Each row below holds a small network's activations on one record, seen along a few directions.
Each row is followed by the record's values for the fields MIV, NIBA, BIRI, NEK, RUDO, MEDUT, RAZOD.
Not every record has every field; a missing one is left out.
Other fields move the rows too, some of them a lot.
Strong random noise was added to every row along 2 fixed directions; ignore it. To show where, here is one row again and again, with new noise each time:
[-687  -33  643   24 -167 -109  138  329  374  117  880 -398  -27 -112
   32   97  765  290  509 -249 -438   43]
[-199 -208  297   72  141 -234  166  100  269  -32  292  -95   40   -7
   56  -40  125  184  563  -83   12  -25]
[ 109 -310   69  101  325 -314  190  -38  205 -120  -82   83   96   57
   74 -122 -277  120  594   17  293  -71]
[  24 -226   62   88  206 -297  222   37  237  -57   -7  -54  175   17
   90  -67 -155  152  560  -42  201  -79]

[ 180  266 -294   70 -268  -23  234   42   14  290 -403 -318  407 -161
  120   71 -165  152 -164 -205   55 -102]
MIV=vuza, NIBA=reri, BIRI=neb, RUDO=zatu, RAZOD=mog
[  29 -110  -94   25  172 -117 -158  -17 -128 -171 -220    0  -54  -29
  -14  125 -290  128  -72   65  218  -52]
MIV=dek, NIBA=mutop, BIRI=badim, NEK=sisaf, RUDO=tibik, MEDUT=pip, RAZOD=mupo
[ 235  251 -311   63 -324   82  358  -42  314    0   58 -124  194  270
   29   92   42 -182  256   60  -64 -109]
MIV=ranoz, NIBA=mig, BIRI=badim, NEK=sisaf, RUDO=zatu, RAZOD=mog
[-364  208  249   28  -88  -28   51   39  218  208  313   -1 -109   19
  104   62  463  143  -31 -105 -124  165]
MIV=dek, NIBA=mig, BIRI=neb, RUDO=tibik, MEDUT=pip, RAZOD=mupo
[ 394 -355   99  -95  487  164 -359 -349 -406 -304 -356  529 -427  -44
 -214 -189 -514 -141 -306  229  367  -33]
MIV=ranoz, NIBA=mutop, BIRI=badim, NEK=sisaf, RUDO=tibik, MEDUT=pozu, RAZOD=mupo
[ 238 -198  -50    3  404 -186   45 -254  262 -356 -179  442 -389  238
   13  -49 -513 -213  337  318  243  -85]
MIV=dek, NIBA=reri, BIRI=badim, NEK=sisaf, RUDO=tibik, MEDUT=pip, RAZOD=mupo
[  -2  224 -380  -48 -180 -172  110  233  -81  153 -362 -475  698 -190
   97  347 -214  207 -246 -139   26 -203]
MIV=dek, NIBA=nura, BIRI=neb, RUDO=tibik, MEDUT=pip, RAZOD=mupo
[  66  483 -376  179 -436  151  284  -37  109  521 -226  -52  296   32
  194 -135  339  164 -136 -257   74  125]
MIV=vuza, NIBA=mig, BIRI=neb, RUDO=zatu, RAZOD=mog
[ 176 -317  232  195  392  -15 -189 -288 -228  -33 -459  405 -158  -16
  -50 -267 -473   16  -85   79  446  131]
MIV=vuza, NIBA=mutop, BIRI=neb, RUDO=zatu, RAZOD=mog
[ -29  141 -142   -7 -397 -129  179  322   -4  117 -189 -825  672 -246
   57  369 -192   98 -128 -267   77 -167]
MIV=ranoz, NIBA=mutop, BIRI=badim, NEK=sisaf, RUDO=zatu, RAZOD=mog
[ 413  185 -435  215   30  224  172 -454   16  232 -426  664  -86  317
  116 -358 -101  -49   97   11  352  146]
MIV=vuza, NIBA=popig, BIRI=neb, RUDO=zatu, RAZOD=mog
[  20   31  -16 -190   15  103 -101  142 -421   39  -86 -378  228 -349
 -125  189   25  -55 -597   63  -76  -71]
MIV=vuza, RAZOD=mupo
[-214   74   25   61  -50   16  -80   52  -15  -42   18   52  -14 -146
   85   96  162  108 -199 -163   92  161]
MIV=dek, NIBA=mutop, BIRI=badim, NEK=sisaf, RUDO=tibik, MEDUT=pip, RAZOD=mupo
[ -86   86  265  144  -47  142   55 -112  125  108  106  183 -247   77
   18 -139  239  -50   77   18 -140   49]
MIV=vuza, NIBA=reri, BIRI=neb, RUDO=zatu, RAZOD=mog
[  70   79  -83   22 -130   -8  -17   31 -117  228 -472 -258  409 -320
  141  115 -236  184 -430 -127  223    7]
MIV=dek, NIBA=mutop, BIRI=neb, RUDO=tibik, MEDUT=pozu, RAZOD=mog
[  -6  105 -378  101 -270 -183   60  305  -25  280 -216 -609  706  -96
  236  138  -39  267 -209 -277   74 -114]
MIV=dek, NIBA=mutop, BIRI=badim, NEK=robi, RUDO=tibik, MEDUT=pip, RAZOD=mog
[-484   46  392  -58  -86   76 -184  309  115   -8  617 -240 -157   45
  -67   78  510   75  -10  -90 -379   48]
MIV=dek, NIBA=mutop, BIRI=badim, NEK=robi, RUDO=tibik, MEDUT=pip, RAZOD=mog
[-243 -285  268   43  160  -74   66  -83  316 -121  458  232 -402  193
  -34 -183  169  191  576    8   63  153]
MIV=dek, NIBA=popig, BIRI=badim, NEK=sisaf, RUDO=tibik, MEDUT=pip, RAZOD=mupo
[ -35 -269    2  160  175 -226  171  -28  184  106 -250   37  121  141
   65  -76   -3  223  207 -140  318  117]
MIV=dek, NIBA=mig, BIRI=badim, NEK=sisaf, RUDO=tibik, MEDUT=pip, RAZOD=mupo
[  83  231 -270   39 -354  150   83   90 -154  287 -365  -38  260 -104
  159   25   64  144 -283 -196  105   -9]
MIV=ranoz, NIBA=mutop, BIRI=badim, NEK=sisaf, RUDO=zatu, RAZOD=mog
[-856  242  685 -126 -381  103 -186  412   83  162  782 -583   62 -283
  -69  262  897  205 -238 -283 -668  162]
MIV=dek, NIBA=nura, BIRI=neb, RUDO=tibik, MEDUT=pip, RAZOD=mog
[-128 -210  389  204  236 -127 -138 -169  -21   61 -229   37  -82  -52
   16 -159   90  202 -103 -164  229   92]
MIV=dek, NIBA=reri, BIRI=neb, RUDO=tibik, MEDUT=pozu, RAZOD=mog
[ 144  194 -387  -24 -269   57  117   72   85   21  -36  -72  128   49
  -89  110 -196 -203   33   60 -148 -120]
MIV=ranoz, NIBA=mutop, BIRI=badim, NEK=sisaf, RUDO=zatu, RAZOD=mog
[  12  548 -836   41 -633 -177  504  164  206  328 -225 -594  749  -11
  327  139   93  248   35 -358   93 -180]
MIV=dek, NIBA=mig, BIRI=badim, NEK=sisaf, RUDO=tibik, MEDUT=pip, RAZOD=mupo
[  26   17  -65  174  209 -195   59 -155   16  111 -283  152   59  145
   11 -122  -89  148   -6  -21  305   69]
MIV=dek, NIBA=mig, BIRI=neb, RUDO=tibik, MEDUT=pip, RAZOD=mupo
[ 305 -460   10 -119  410 -109 -291   32 -341 -275 -219  -57   75 -118
  -54   -4 -446  -71 -217  203  221    2]
MIV=dek, NIBA=mutop, BIRI=badim, NEK=robi, RUDO=tibik, MEDUT=pip, RAZOD=mupo
[ 144 -142  -35   20  287 -139 -104    8   62 -188 -322   79   22    6
   37  -12 -380 -209   74  176  271   10]
MIV=dek, NIBA=mutop, BIRI=badim, NEK=robi, RUDO=tibik, MEDUT=pip, RAZOD=mog
[-104  -14  336  329  156  157  -54 -392   -3  315   28  639 -464  216
   29 -455  358   89   54 -149  247  405]
MIV=vuza, NIBA=mig, BIRI=neb, RUDO=zatu, RAZOD=mog
[ 386  123 -292 -306   -4  456 -171  -45 -298 -245  221  526 -449   80
 -267   21  -38 -437 -256  411 -338  -74]
MIV=ranoz, NIBA=nura, BIRI=badim, NEK=robi, RUDO=zatu, RAZOD=mupo
[  26 -151  241  116  202  156 -144 -264 -111  -22 -143  392 -219   46
  -76 -196 -174  -18   -5   96  132  117]
MIV=vuza, NIBA=nura, BIRI=neb, RUDO=zatu, RAZOD=mog
[ 181  300 -366  282 -169  109  215 -251   15  477 -424  237  158  120
  168 -296  102  142 -108 -257  339  226]
MIV=vuza, NIBA=mig, BIRI=neb, RUDO=zatu, RAZOD=mog
[ 190  -18 -254 -136  163   33   -4    7    6 -203 -235  140   59  108
  -81   13 -339 -115   -5   53  -22 -156]
MIV=dek, NIBA=mutop, BIRI=badim, NEK=robi, RUDO=tibik, MEDUT=pip, RAZOD=mog
[-112 -282  191   63  244 -150 -104  137 -101 -143 -235 -240  238 -205
  -26  155 -185  170  -10   68   90  -35]
MIV=dek, NIBA=mutop, BIRI=neb, RUDO=tibik, MEDUT=pip, RAZOD=mupo
[-378 -118  274   49  -75 -407   21  295  153 -192  182 -595  268 -264
    0  177  -47  138  368 -121   43 -159]
MIV=dek, NIBA=mutop, BIRI=badim, NEK=sisaf, RUDO=tibik, MEDUT=pip, RAZOD=mupo
[ 462  114 -485  343   92  -76  246 -408   14  359 -875  350  289  186
  176 -373 -387   40    4 -131  689  135]
MIV=vuza, NIBA=mig, BIRI=neb, RUDO=zatu, RAZOD=mog
[ 274  369 -495  -52 -196  270  175 -132  -17  265 -154   98   52   95
  -10 -119   91 -212 -199  -28   28   -9]
MIV=ranoz, NIBA=mig, BIRI=badim, NEK=robi, RUDO=zatu, RAZOD=mupo
[ -75  350 -350 -144 -379  -87  103  317  -16  198 -273 -689  742 -238
   83  292  -23  178 -373 -215 -126  -92]
MIV=dek, NIBA=nura, BIRI=neb, RUDO=tibik, MEDUT=pip, RAZOD=mog
[ 292 -238   42 -188  411  109 -189 -158 -522 -214 -167  213 -128 -137
 -151   45 -318 -241 -375  278  100 -109]
MIV=vuza, RAZOD=mupo
[  67  -65  194  219  183  169  -94 -306 -136  136  -99  517 -454   86
   -3 -328   30   91  -80  -74  161  259]
MIV=vuza, NIBA=reri, BIRI=neb, RUDO=zatu, RAZOD=mog
[-322  214  187  108 -339  216  -75  144 -154  393  179 -165   89 -193
   88   -8  451  223 -333 -293 -137  123]
MIV=vuza, NIBA=mutop, BIRI=neb, RUDO=zatu, RAZOD=mog
[  49  265 -615  -83 -451 -203  397  195  284  378 -329 -694  763  106
  200  212  -27  155  112 -196   55 -111]
MIV=vuza, NIBA=popig, BIRI=badim, NEK=sisaf, RUDO=tibik, MEDUT=pip, RAZOD=mog
[  28 -102  -27    9  231  -63  -22 -127  165 -333  -37  264 -171   94
   -5   39 -316 -229  178  256  130  -61]
MIV=dek, NIBA=mutop, BIRI=badim, NEK=sisaf, RUDO=tibik, MEDUT=pip, RAZOD=mupo

Which values does each new row have?
[-169   35  301   21   53  -33  -15   35  244 -108  410   38 -209   80
   -3  -94  396   -7  394   14 -213  114]
MIV=dek, NIBA=mig, BIRI=neb, RUDO=tibik, MEDUT=pip, RAZOD=mog
[-112    0  258 -266   37  197 -204  215 -407  -49  271 -258  -76 -334
 -183  213  258 -136 -542  194 -300  -92]
MIV=vuza, RAZOD=mupo
[-563  101  281  -76 -301   74   11  360  135   21  537 -380    1 -149
  -72  178  512  292 -120 -252 -374  -32]
MIV=dek, NIBA=mutop, BIRI=badim, NEK=sisaf, RUDO=tibik, MEDUT=pip, RAZOD=mupo
[-207  266 -268    8 -315 -209  116  258 -147  226 -390 -652  729 -305
  140  255  -67  245 -446 -216   58  -58]
MIV=dek, NIBA=mutop, BIRI=neb, RUDO=tibik, MEDUT=pip, RAZOD=mupo
[  16 -538  762 -218  724  143 -518 -156 -613 -432  269  445 -757 -179
 -362  -65  -93 -238 -339  468   -9   92]
MIV=vuza, RAZOD=mupo
[-276  254  132 -274 -216  115  -29  116  143  101  578 -233 -112   89
 -100  105  569 -142 -145  -10 -504  -29]
MIV=dek, NIBA=mig, BIRI=badim, NEK=robi, RUDO=tibik, MEDUT=pip, RAZOD=mupo
[ 181  329 -367  252 -175  112  292 -283  113  412 -361  221  244  208
  191 -219   78    8   48 -182  212   73]
MIV=vuza, NIBA=mig, BIRI=neb, RUDO=zatu, RAZOD=mog
[-346  365   65   24 -562  117  115  352  -10  414  100 -677  537 -320
  119  243  381  174 -322 -301 -282 -106]
MIV=vuza, NIBA=mutop, BIRI=neb, RUDO=zatu, RAZOD=mog
[-312 -319  228  -40   24 -281   72  285  285 -283  248 -435  150 -182
  -24  141 -117   66  524   -5  -73 -129]
MIV=dek, NIBA=mutop, BIRI=badim, NEK=sisaf, RUDO=tibik, MEDUT=pip, RAZOD=mupo
[-269  342 -144 -193 -431   -7   58  385   28  218  154 -700  549 -194
   89  334  244  210 -261 -274 -358 -113]
MIV=dek, NIBA=nura, BIRI=neb, RUDO=tibik, MEDUT=pip, RAZOD=mog
[ 372   79 -440   67  155 -222  134 -164  151  -30 -400  163  162  319
   10 -128 -348  -93  159   71  306  -69]
MIV=dek, NIBA=mig, BIRI=badim, NEK=robi, RUDO=tibik, MEDUT=pip, RAZOD=mog
[ -57    6  149 -104   96  -20  -63   16  -26  -38  179  -30 -172   46
   -3   65   42   60  -52  -61 -222  -11]
MIV=dek, NIBA=reri, BIRI=neb, RUDO=tibik, MEDUT=pip, RAZOD=mog
[ 118  163 -528   89 -289 -249  317  127  399  185 -111 -406  487   34
  276  181 -116  217  153  -69  149 -126]
MIV=dek, NIBA=mig, BIRI=badim, NEK=sisaf, RUDO=tibik, MEDUT=pip, RAZOD=mupo
[-329  342   40   47 -505  138   83  251  -45  438   78 -562  457 -300
   90  195  341  249 -340 -383 -255  -12]
MIV=vuza, NIBA=mutop, BIRI=neb, RUDO=zatu, RAZOD=mog
[ -58    6  104  -13  -12 -141  102   53  289 -277  313  -58 -115  164
    0  -27  115 -205  551  132 -283 -135]
MIV=dek, NIBA=reri, BIRI=badim, NEK=robi, RUDO=tibik, MEDUT=pip, RAZOD=mog
[-200 -528  518   59  386 -275 -216  158 -104 -337   46 -193  -42 -231
  -79   34 -210  167  314  187   78  -35]
MIV=dek, NIBA=mutop, BIRI=neb, RUDO=tibik, MEDUT=pip, RAZOD=mupo
[ 230 -224  111  267  343  -70 -117 -258 -216   83 -584  386    7   26
   47 -315 -441  -15  -80   81  571  114]
MIV=vuza, NIBA=mutop, BIRI=neb, RUDO=zatu, RAZOD=mog
[ 253  184 -381   73 -142  156   97  -91 -182  179 -437   30  301  -53
  107  -13 -269   40 -229  -78  110  -58]
MIV=vuza, NIBA=mutop, BIRI=neb, RUDO=zatu, RAZOD=mog
[ 236   62 -327 -169  -28 -205   85  173   50 -133 -304 -257  502   27
   16  227 -439 -107   34   69   38 -289]
MIV=dek, NIBA=nura, BIRI=badim, NEK=robi, RUDO=tibik, MEDUT=pip, RAZOD=mog
[-130  130  123   49   13 -105   51   -8  170   58  100  -83   72   39
   27  -62  241   42  127 -124  -32  115]
MIV=dek, NIBA=mig, BIRI=neb, RUDO=tibik, MEDUT=pip, RAZOD=mog
[ 125  -91 -272   35  -40 -116  -62  178   71   79 -186 -196  252   -3
  232   53 -184   55 -102   72  139    3]
MIV=dek, NIBA=mutop, BIRI=badim, NEK=robi, RUDO=tibik, MEDUT=pip, RAZOD=mog
